Each row below holds a small network's activations on one input, seen along a few directions.
Each table varies a few parts of the input and shows all the possible inputs, shuffled.
A made-up example of a description, with smaller parts first: values(2) and (point or ring(11) or (line(4) and ring(5))).
Shared parts are said once, and a part with two or three values counts as separate values.
In the rows, zero is written as 128.

Other details of the inputs shift rows strongly along two fixed directions, in all tables alike. That doesn't count.

Rows:
row 1: [125 146 128 117 133 161 157 111 135 142 133 126]
row 2: [110 132 118 144  96 153 133 126 121 103  69 138]
row 3: [ 88 137 100 152 128 124 157 126 130 155 107 113]
row 4: [126 209 142 156 102 123 145 108 127 169  98 143]
row 5: [148  88 131 109 157  81  98 139 113 129 173 111]
row 6: [126  28 114 120 150 141 107 111 106  93 148  87]
row 7: [147  70 166 149 141  87 142 129 148 121 221 118]
row 8: [113 153  80 135 134  99 118 175 143 153 109 122]
row 9: [138 186 108 134  97 125 121 170 130 133  84 153]
row 10: [165  93 153 123 122 147 127  82 109 101 137 116]
row 11: [134 213 147 147  99 104 151 124 128 176 109 164]
row 12: [151 132 196 117 166 100 150  45 125 150 200 132]
row 13: [127 206 145 152  98 132 185 102 123 171 103 145]
row 14: [ 63 136  62 136 103 124 117 197 134 135  61 132]
row 15: [170  81 161 115 122 146 127  80  97  98 152 114]
row 16: [ 95  48 110  97 131 138  48 164 125  47  92 146]
row 17: [128  95 154 129 152  97 152  81 102 149 179 103]
row 18: [173 138 187 115 168 120 159  44 131 164 211 119]
row 19: [ 99  75 130 107 139 146  67 131 122  72 112 127]
row 20: [126 205 151 148  99 124 148 109 118 166 109 142]
row 21: [111  72 135  94 138 123  71 142 118  77 127 147]
row 22: [ 95  41  78 122 127 168 112 154 107  85 103  92]
row 23: [ 96 157 113 147 132 105 135 122 129 171 123 110]
row 24: [145 204 135 125 150 103 132 132 156 172 149 155]
row 25: [127  80 166 100 149 131 121  87 112  99 161 128]
row 26: [145  45 109 111 157 142 116 140 109 102 151  88]
row 27: [109 138 107 137  91 130  96 161 127 102  60 157]
row 28: [153 194 107 140 101 165 173 145 136 152  89 131]
row 29: [147  94 171 132 132 121 134 135 169  98 198 147]
row 30: [102 128  63 111 118 200 128 195 149  95  59 126]
row 31: [ 74 150  89 144 114 128 130 155 125 154  91 112]
row 32: [169 126 169  96 166  93 101 111 124 130 194 141]
row 33: [184 207 144 146 126 135 184 100 139 180 138 129]
row 34: [ 91 189 125 128 121 140 135 131 139 154 107 142]
row 35: [149  14 108 108 164 140  95 135 110  79 150  82]
row 36: [196 127 213 152 114  90 159  92 151 128 226 146]
row 37: [125 149  91 119 136 175 140 160 154 122  93 127]
row 38: [ 71  92  69 132 115 121  87 190 131 103  67 125]
row 39: [151 214 121 146 107 110 135 150 141 161 100 156]
Description of these inputs: values(3) and (point or (values(2) and line(6))).
- The inputs of row 12 and row 3 match in every part but the values(3) part. If row 34 is changed in the same way as row 12 into row 3, which row does it become? => row 31
- Which other rows does row 17 become when the values(2) part takes its other values? List them by row number. => row 3
- Which other rows agree with row 28 in the values(3) part? List them by row number. => row 2, row 4, row 9, row 10, row 11, row 13, row 15, row 20, row 27, row 33, row 36, row 39
- A walk changes only the line(6) part. It starts at row 32 and steps to row 21. List the rest of the walk in order. => row 34, row 25, row 1, row 30

Rows:
row 40: [103 149 126 135 120 132 122 125 123 132 104 131]
row 41: [206 163 220 134 153  59 147  42 130 178 230 134]
row 42: [154 170 134 143 122 133 158 105 144 148 132 137]
row 43: [131  35 105 104 138 142  99 129 103  76 127 102]
row 44: [121 151 127 129 132 148 135 115 130 147 109 131]
row 45: [144  98 154 104 155 105  90 103 116 115 154 130]
row 46: [123  41 125 116 132 125  90 133  94  81 132 101]
row 47: [ 88 115  89 133 119 131 116 174 151 117 101 125]
row 48: [ 89 209  77 143 108 161 163 145 151 163  62 142]
row 49: [163 114 185 107 135  91 120  92 116 126 184 139]
row 50: [105  23  93 107 137 156  92 151 128  57 120 108]
row 51: [131  44 114 104 138 144  96 137 102  75 126  91]
row 52: [169 203 161 144 132  96 154 103 148 182 158 147]
row 53: [167 197 152 144 138 110 155 111 142 169 152 143]
row 54: [166  94 178 106 140 129 127  91 110 118 173 132]
row 55: [117 118  97 131 123 153 136 149 122 136  97 114]
row 56: [142  88 153 104 150 132 103  94 110  99 150 108]
row 57: [ 95 126  96 142 120 137 125 156 143 132 120 123]
row 58: [133  56 124 109 136 107  90 133 107  96 138 108]
row 59: [132 153 126 121 115 144 156 123 132 134 123 144]
row 60: [129 165 140 132 107 128 141 126 127 146 134 147]
row 61: [115 129  91 125 126 125 120 165 127 136  99 125]
row 62: [140  95 160 108 146  99  92  94 116 113 155 125]
row 63: [139 172 136 123 128 127 145 139 130 143 133 150]
row 64: [142 151 128 143 116 152 139 129 141 134 106 135]
row 65: [155 179 144 142 122 134 156 111 142 149 134 126]
row 66: [ 95  24 109 118 130 143  78 160 118  55 121 106]
row 67: [122 155 143 136 110 124 155 125 126 137 120 150]
row 68: [ 90 200  70 158  97 141 158 169 138 179  75 128]
row 69: [111  26 108 112 140 159  90 153 125  69 122 107]
row 70: [162 101 174 102 138 127 127  96 111 107 173 122]
row 71: [ 97 123  89 129 130 132 118 176 150 125 107 130]
row 72: [ 80 210  82 152  98 151 141 156 145 164  63 144]
row 73: [120 158 143 133 106 131 143 132 124 134 122 144]
row 74: [ 99 127  96 132 127 152 140 159 148 122 111 110]
row 75: [120 161 117 124 141 130 122 135 129 138 111 137]
row 76: [101 141 121 137 123 129 130 122 125 129  95 137]
row 77: [ 98 203  65 148 117 142 159 185 141 172  70 132]
row 78: [118  31 117 117 133 124  96 135  96  74 118 108]
row 79: [200 151 212 139 148  79 141  44 121 169 229 130]
row 80: [100 127  88 132 137 141 125 176 145 122 110 127]
row 81: [189 139 209 139 144  85 140  55 117 152 211 127]
row 82: [130 161 131 119 116 124 132 148 135 137 119 153]
row 83: [146 174 154 156 118 111 161 102 138 154 134 143]
row 84: [ 84 111  95 144 121 136 136 160 142 117  99 126]
- Describe the family of inputs behind these rows. => line(5) and (values(3) or line(6))
- The inputs of row 41 and row 47 match in every part but the line(5) part. If row 79 is changed in the same way as row 41 into row 47, which row does it become? => row 57
- The inputs of row 45 and row 71 match in every part but the line(5) part. If row 40 is changed in the same way as row 45 into row 71, which row does it become? => row 66
- Which other rows agree with row 63 in the line(5) part? List them by row number. => row 49, row 54, row 59, row 60, row 67, row 70, row 73, row 82
- A walk changes only the line(6) part. It starts at row 77 and steps to row 61. List the rest of the walk in order. => row 58, row 68, row 46, row 78

Rows:
row 85: [ 97  65  93 117 125 157  97 159 121  79  94 113]
row 86: [150 129 159 128 121 124 127 105 126 118 142 139]
row 87: [150 132 158 126 124 125 125 106 123 120 139 139]
row 88: [101  67  94 119 120 147  96 164 119  80  95 115]
row 89: [ 85 165  70 142 104 150 130 189 151 131  60 139]
row 90: [150 134 156 123 125 124 122 106 121 122 138 138]
row 91: [133 225 134 144 111 127 164 120 140 180 109 150]
row 92: [104 196 101 148 114 130 154 158 152 167  99 140]
row 93: [137 114 135 128 140 121 133 115 125 136 154 115]
row 94: [140 114 134 128 143 120 133 114 125 137 152 115]
row 95: [132 114 136 124 146 122 132 109 123 135 150 116]
row 96: [150 124 147 119 133 129 132 114 126 123 149 132]
row 97: [133 119 143 124 140 110 127 115 123 136 155 124]
row 98: [124 100 120 124 134 125 120 132 120 118 130 118]
row 99: [134 122 140 125 141 110 127 115 124 138 152 126]
- Describe the family of inputs behind these rows. => point or line(4) or (values(2) and line(5))
- Which other rows does row 92 become when the line(5) part takes its other values? List them by row number. => row 85, row 88, row 93, row 97
- Which other rows does row 98 become when the values(2) part takes its other values? List them by row number. => row 88

Rows:
row 100: [152  87 170 111 155 113 127  85 113 118 182 117]
row 101: [134 160 119 141 113 134 144 135 138 138 106 136]
row 102: [147 134 155 127 131 122 130  93 120 129 139 135]
row 103: [129 173 126 128 119 126 131 140 131 146 112 144]
row 104: [149 122 137 128 145 127 138 112 134 138 159 117]
row 105: [ 88 129  82 133 122 128 115 168 130 129  88 123]
row 106: [119 150 115 146 109 138 141 146 139 132 107 130]
row 107: [110 151 112 133 114 127 132 155 141 137 111 142]
row 108: [111 155 119 141 112 127 125 150 140 131 105 141]
row 109: [136 120 133 121 144 121 117 124 136 128 150 126]
row 110: [149 128 148 129 146 117 151 110 129 145 168 122]
row 111: [149 138 156 119 132 126 131  96 112 135 144 131]
row 112: [106   5  90 108 134 146  67 162 102  50 102  97]
row 113: [130 116 143 123 128 127 132 111 122 127 143 130]
row 114: [103  85 107 121 133 133 108 132 112 110 110 110]
row 115: [135 121 138 122 142 134 131 105 129 131 147 119]
row 116: [151 138 156 126 134 106 120 108 127 133 147 141]
row 117: [129 118 146 130 124 128 122 110 121 117 133 128]
row 118: [134 161 117 132 114 141 144 140 129 140 108 131]
row 119: [112 157 115 132 128 126 141 150 143 143 119 137]
row 120: [114 139 104 137 110 143 142 155 139 131 106 132]
- Describe the family of inputs behind these rows. => values(3) and (point or line(6))
